These are the activations of a small neural network, seen along a few directions. Each row is one input.
In each table, some parts of the input vary, and every possible input appears once, in random order.
A made-up example of a description, with smaller parts first: one of 3 separate values, together with either a single point or one of 11 places along a line or (one of 4 places along a line, together with one of 8 places around a ring).
Shared parts are said once, and a part with two or three values counts as separate values.
In the rows, 128 means zero.

Other details of the inputs vary at random and push rows far along two fixed directions, the same in every table; ignore that.

Table:
row 1: [126 162 105  75 132 208 106 179 104 151 150  75]
row 2: [106 124 132 193 127  66 112  58 122  93 121 145]
row 3: [128 127 122  70 110 171 163 178 138 166 146 106]
row 4: [164 134 127 165 166 131 126 183 144 111 125 204]
row 5: [ 88 151 114 203 150 102  59  69  82  68 129 114]
row 6: [132 162 113  74 134 204 103 183 100 150 139  71]
row 7: [131 133 122  67 112 167 163 173 135 172 150 109]
row 8: [132 136 146  79 112 165 155 183 138 180 136 100]
row 9: [122 110 121 180 129  69 106  52 118  87 104 145]
row 10: [144 122 130  66 110 171 151 175 136 172 131 103]
row 11: [176 137 119 152 164 143 123 161 153 105 137 209]
row 12: [176 133 109 154 159 138 123 165 148 111 135 211]
row 13: [161 134 126 166 158 135 123 179 145 114 141 209]
row 14: [ 78 104 153  94  88 102 136  62 112 145 110  36]
row 15: [180 144 130 159 163 128 119 173 149 116 122 203]
row 16: [ 77 100 138  96  86  97 142  68 109 145 105  35]
row 17: [ 69 104 146 103  84  98 142  68 105 153 115  39]
row 18: [143 135 123  67 109 171 158 167 144 174 142 105]
row 19: [132 135 131  74 102 173 156 174 144 174 149 107]
row 20: [163 140 122 162 164 131 128 176 143 114 141 210]
row 21: [160 134 122 165 162 134 128 181 146 108 138 206]
row 22: [125 132 145  74 117 171 159 179 139 169 150 103]
row 23: [122 113 132 178 134  73 106  49 123  81 106 143]
row 24: [106 115 128 188 138  61 117  64 115  87 106 141]
row 25: [ 68 112 145 107  75 102 142  64 114 153 128  40]
row 26: [102 116 122 189 134  64 119  62 117  85 118 144]
row 27: [138 122 122  67 108 175 153 172 139 172 142 107]
row 28: [143 121 125  65 113 170 157 177 137 166 128 100]
row 29: [173 127 109 157 157 142 123 170 152 106 131 208]
row 30: [141 133 144  62 126 164 157 175 137 169 131  99]
row 31: [142 132 143  72 111 165 150 180 141 177 129  98]
row 32: [ 71 110 142  99  89  94 147  65 103 153 116  40]
row 33: [ 74 118 147 102  85  94 146  63 109 156 116  38]
row 34: [ 79 103 119  91  84 103 150  55 112 143 119  42]
row 35: [102 146 116 196 154  98  52  69  83  68 109 110]
row 36: [107 119 143 187 140  67 111  58 118  86 111 142]
row 37: [120 107 136 182 129  78 100  52 125  81 105 143]
row 38: [183 136 126 160 152 140 113 169 154 113 124 205]
row 39: [138 125 133  65 112 179 153 168 144 166 144 104]
row 40: [177 136 125 155 167 128 121 175 143 114 122 206]
row 41: [177 135 118 161 150 144 116 166 157 113 135 209]
row 42: [ 74 117 132  98  75 102 147  55 115 150 130  45]
row 43: [165 137 127 159 158 145 121 168 153 105 144 211]
row 44: [165 138 142 163 168 137 120 177 147 110 130 204]
row 45: [ 56 144 129 111 108 130  93  75  69 131 124   8]
row 46: [164 133 117 161 153 140 121 172 148 111 142 213]
row 47: [103 120 137 187 136  70 113  56 121  84 123 145]
row 48: [185 141 122 156 158 135 119 166 151 113 125 206]
row 49: [131 136 132  64 116 172 163 169 140 166 152 107]
row 50: [116 167 109  79 131 205 110 183 102 150 158  77]
row 51: [140 130 129  64 124 158 162 181 133 169 126  98]
row 52: [105 115 113 184 129  69 118  55 120  82 119 148]
row 53: [114 106 134 187 129  66 100  62 118  90 101 142]
row 54: [121 109 117 179 132  68 111  55 119  82 101 142]
Description of these inputs: one of 6 places around a ring, together with either a single point or (one of 2 separate values, together with one of 4 places along a line).
Question: The inputs of row 10 and row 46 match in every part but the place on the ring of 6. If row 37 is changed in the same way as row 10 into row 46, which row does it become?
Answer: row 43
Question: Change only the place on the ring of 6 in row 40. List by row number the other rows that result.
Answer: row 7, row 9, row 12, row 20, row 32
Question: Change only the place on the ring of 6 in row 19. List by row number the other rows that result.
Answer: row 8, row 25, row 31, row 38, row 41
Question: Change only the choice among 2 separate values in row 26. List by row number the other rows that result.
Answer: row 21
Question: Change only the place on the line of 4 in row 12. List by row number the other rows that result.
Answer: row 11, row 18, row 34

Table:
row 55: [168 149 131  80 142 190 137 220 140 164 134 132]
row 56: [167 145 130  82 139 190 133 222 138 167 133 134]
row 57: [ 81 124 138  79  80 144 138 107 111 169 137  37]
row 58: [163 149 106  77 136 200 142 213 141 158 152 139]
row 59: [ 90  96 148  64  79 105 192 103 133 181 121  56]
row 60: [ 93 119 144  66  97 142 137 107 108 161 118  29]
row 61: [ 80 121 131 178 126  58 107  35  97  90 110  99]
row 62: [168 144 127 183 173 117  93 140 133  88 116 199]
row 63: [ 79 122 133  76  93 132 147 117 101 168 127  33]
row 64: [ 78 115 137 180 115  75  96  28 107  86 119 101]
row 65: [ 83 132 142  73  88 143 144 101 113 166 140  37]
row 66: [152 143 120 192 172 111 105 151 129  88 125 201]
row 67: [173 110 114 174 145 100 138 126 164  95 126 230]
row 68: [152 148 130  80 152 187 151 226 133 159 146 136]
row 69: [161 136  98 187 160 128  93 139 133  85 131 206]
row 70: [ 89 118 111 171 116  75  98  20 103  83 117 102]
row 71: [154 145 125 194 160 123  96 142 139  89 135 205]
row 72: [179 118 145  70 125 163 179 207 168 179 127 155]
row 73: [ 92  89 146 174  94  45 137  20 138 106 113 126]
row 74: [160 136 104 181 168 131  96 136 133  77 133 205]
Question: Describe the family of inputs behind these rows.
Answer: one of 4 separate values, together with either a single point or one of 4 places along a line
Question: Which other rows agree with row 68 in the choice among 4 separate values? List them by row number.
Answer: row 59, row 61, row 63, row 66
